Each row below is a small network's average activation on inputs in which a field has the value named, seen along a few directions.
Values that are neighbours, or in one group, have similar rows; names and order tell nothing.
In the rows, 500 means zero.
Random noise pushes rows far along 19 fixed directions. That doesn't count. These rows show it; they differ only by the noise:
[444 383 484 229 548 425 357 524 318 611 455 582 544 480 466 560 643 435
 368 588 579 439 578 591 596 665 626 457 511]
[576 414 675 586 499 482 285 458 699 460 440 439 614 531 443 465 497 498
 422 279 651 498 432 445 618 519 296 551 613]
[370 527 408 344 543 595 608 703 410 473 603 593 432 412 577 675 516 238
 656 532 404 443 511 541 498 310 562 108 475]
[560 477 636 490 396 514 421 500 522 476 566 347 485 507 418 606 492 581
 582 452 553 590 509 477 508 564 648 404 466]
[516 466 668 513 375 487 704 485 620 609 581 504 506 398 423 610 399 545
 555 668 569 651 546 473 667 559 647 588 587]
[460 733 404 524 674 613 485 486 361 507 597 553 497 440 502 483 537 216
 250 623 565 503 510 434 750 516 610 324 545]
[541 455 625 447 418 356 614 532 643 482 450 511 569 285 496 459 510 569
 599 583 521 663 392 708 549 447 413 506 517]
[353 378 637 376 328 381 555 283 462 273 378 564 514 538 423 515 646 554
 478 396 406 694 522 607 345 481 436 545 243]
[425 417 458 195 557 443 525 502 577 560 588 565 484 496 451 369 536 379
 432 566 482 427 546 543 623 528 534 358 547]
[691 603 564 261 621 469 580 433 594 469 496 643 529 618 707 616 552 645
 757 514 530 566 367 516 631 630 461 536 503]
[556 509 635 600 548 557 706 694 418 498 650 261 413 438 543 527 380 493
 628 559 354 734 317 347 583 463 370 683 545]
[662 520 422 353 628 613 624 347 495 533 457 505 507 664 473 519 734 665
 553 372 616 346 613 351 440 608 661 614 391]
[422 566 544 538 468 510 542 308 417 765 620 566 266 636 587 638 588 427
 597 859 428 510 409 516 773 750 747 331 580]
[702 441 598 535 585 491 457 502 310 512 372 310 451 469 498 437 475 509
 331 451 615 575 474 541 517 587 542 700 483]
[553 530 475 496 586 596 398 473 550 485 474 627 495 546 599 565 419 559
 589 495 513 449 492 550 529 573 548 458 581]
[556 640 362 420 743 771 539 481 420 345 348 658 599 379 560 594 633 678
 679 548 529 526 536 573 441 600 520 526 365]
[670 501 508 578 541 511 381 454 448 422 518 324 576 513 529 507 447 478
 543 384 625 445 430 471 569 522 498 425 516]
[557 749 524 569 447 388 430 474 701 543 484 519 673 407 440 354 578 650
 393 552 635 562 485 540 458 396 524 668 544]
[552 587 362 603 430 428 469 463 497 465 517 444 424 532 506 441 574 477
 533 538 440 494 478 441 474 495 449 447 371]
[447 431 613 390 478 613 479 458 554 376 511 358 668 533 342 608 483 335
 562 481 668 569 604 202 711 565 254 553 326]
[483 728 552 471 489 536 634 378 592 421 397 666 466 361 516 541 662 423
 516 605 555 648 488 660 551 395 580 294 396]


Values of N:
n6: [507 545 407 720 623 700 507 444 383 530 435 336 421 524 509 498 743 281
 553 378 495 369 392 264 606 432 259 360 531]
n4: [596 653 455 685 490 481 462 612 429 654 260 503 486 361 529 588 508 506
 474 756 651 568 530 633 450 551 432 645 384]
n11: [717 508 598 492 732 662 450 495 391 425 471 280 616 449 529 463 586 724
 592 336 582 512 357 405 534 527 543 599 667]
n1: [563 571 717 342 600 692 666 370 559 437 511 447 598 447 530 582 417 523
 741 494 659 506 504 486 659 402 662 402 733]
n8: [530 584 508 475 481 408 426 690 542 644 633 687 500 613 666 666 376 545
 465 483 477 527 492 347 573 550 546 612 696]
n3: [688 490 659 485 634 532 488 456 410 344 393 488 536 474 553 608 521 547
 412 341 612 606 418 538 614 649 451 491 493]
n9: [689 650 487 698 346 371 244 614 625 459 401 436 395 674 546 481 317 571
 359 354 574 526 571 532 209 434 449 612 289]
n12: [508 565 315 575 340 432 374 450 596 484 286 589 470 554 544 426 532 505
 675 571 453 398 592 411 366 343 294 586 521]
n7: [298 551 317 794 289 339 708 569 365 572 696 550 500 540 573 637 525 448
 557 546 315 404 429 438 349 373 445 451 386]
n10: [392 328 363 704 462 608 297 394 441 424 526 462 489 636 434 465 362 654
 526 364 336 340 565 436 331 583 544 450 562]
n5: [372 380 626 266 637 580 514 747 408 468 554 547 563 289 487 625 413 444
 542 550 456 624 474 601 619 553 449 422 639]
n2: [161 501 769 481 430 606 414 556 476 611 363 592 461 691 457 638 615 375
 441 518 471 600 561 315 430 388 332 738 458]
A value of N combines one of 3 hidden first parts with one of 4 second parts; all combinations occur once.
n11 and n2 share the first part; n11 and n10 share the second. Which value has the first part of n10 and the second part of n2?
Answer: n12
n4 and n6 share the first part; n4 and n9 share the second. Which value has the first part of n9 and the second part of n6?
Answer: n8

Values of H:
h5: [366 491 618 745 643 738 512 429 414 449 432 473 684 349 454 443 574 651
 437 365 492 494 420 571 349 290 592 672 754]
h6: [505 571 511 844 621 525 763 425 744 609 476 757 370 547 535 294 476 448
  36 352 487 472 484 592 468 402 488 747 608]
h3: [447 210 597  69 676 392 838 392 203 555 515 501 542 565 463 421 670 326
 293 500 478 519 482 348 777 659 399 769 531]
h4: [813 289 685 637 419 597 645 487 480 536 423  99 484 491 448 695 425 394
 669 271 863 320 563 531 445 384 698 262 329]
h11: [752 433 535 734 698 634 365 629 450 529 315 412 177 651 744 608 560 339
 615 187 472 382 262 494 495 512 218 299 535]
h8: [309 456 479 722 789 715 687 464 208 329 533 703 346 585 784 562 269 416
 482 520 108 633 226 589 600 684 207 603 538]
h12: [618 395 320 772 562 614 728 428 459 337 680 509 724 291 440 536 250 572
 445 357 589 380 557 555 583 545 776 384 640]
h10: [407 520 522 604 469 412 460 498 272 648 712 404 686 624 567 693 432 491
 503 623 561 353 389 515 606 635 641 418 509]
h16: [636 605 437 807 473 475 492 445 405 720 543 424 468 664 648 667 541 354
 628 617 603 322 406 204 761 528 442 512 646]
h2: [532 543 621 370 454 480 267 357 496 536 444 312 371 548 431 447 747 467
 604 575 568 551 422 545 569 549 559 288 463]
h9: [727 337 603 533 570 615 127 501 529 329 381 435 497 492 544 611 273 559
 633 378 597 598 466 466 746 803 359 407 628]
h15: [604 360 824 496 697 640 341 577 599 572 454 388 480 599 529 469 374 551
 338 219 635 450 418 640 438 467 588 577 704]
h1: [204 438 387 530 344 531 510 557 332 605 576 733 451 504 322 606 534 702
 336 676 274 571 765 370 378 689 727 737 508]
h14: [746 392 509 522 390 333 594 481 288 424 235 297 275 387 610 370 360 370
 619 640 426 653 465 527 468 344 381 650 475]
h13: [418 221 452 594 520 627 477 677 592 469 209 810 482 158 415 658 630 360
 436 329 545 442 620 630 577 477 290 297 645]
h18: [273 776 324 407 388 372 552 262 667 439 804 665 748 573 486 387 485 315
 436 548 541 353 593 371 530 211 641 345 598]
h7: [643 450 365 537 263 448 540 177 564 255 287 584 461 455 576 551 332 308
 765 541 588 478 649 435 554 355 414 406 453]
h17: [626 724 420 194 647 627 232 688 693 462 421 592 425 549 548 525 326 405
 515 620 638 551 637 519 594 689 392 340 265]
The values of H form a 3 by 6 grid.
Fewest steps between h10 and h7?
Answer: 6
A value of H combines one of 3 hidden first parts with one of 6 second parts; all combinations occur once.
h2 and h1 share the first part; h2 and h7 share the second. Which value has the first part of h7 and the second part of h1?
Answer: h8
h5 and h16 share the first part; h5 and h12 share the second. Which value has the first part of h12 and the second part of h16?
Answer: h3
h6 and h9 share the first part; h6 and h18 share the second. Which value has the first part of h18 and the second part of h9?
Answer: h11
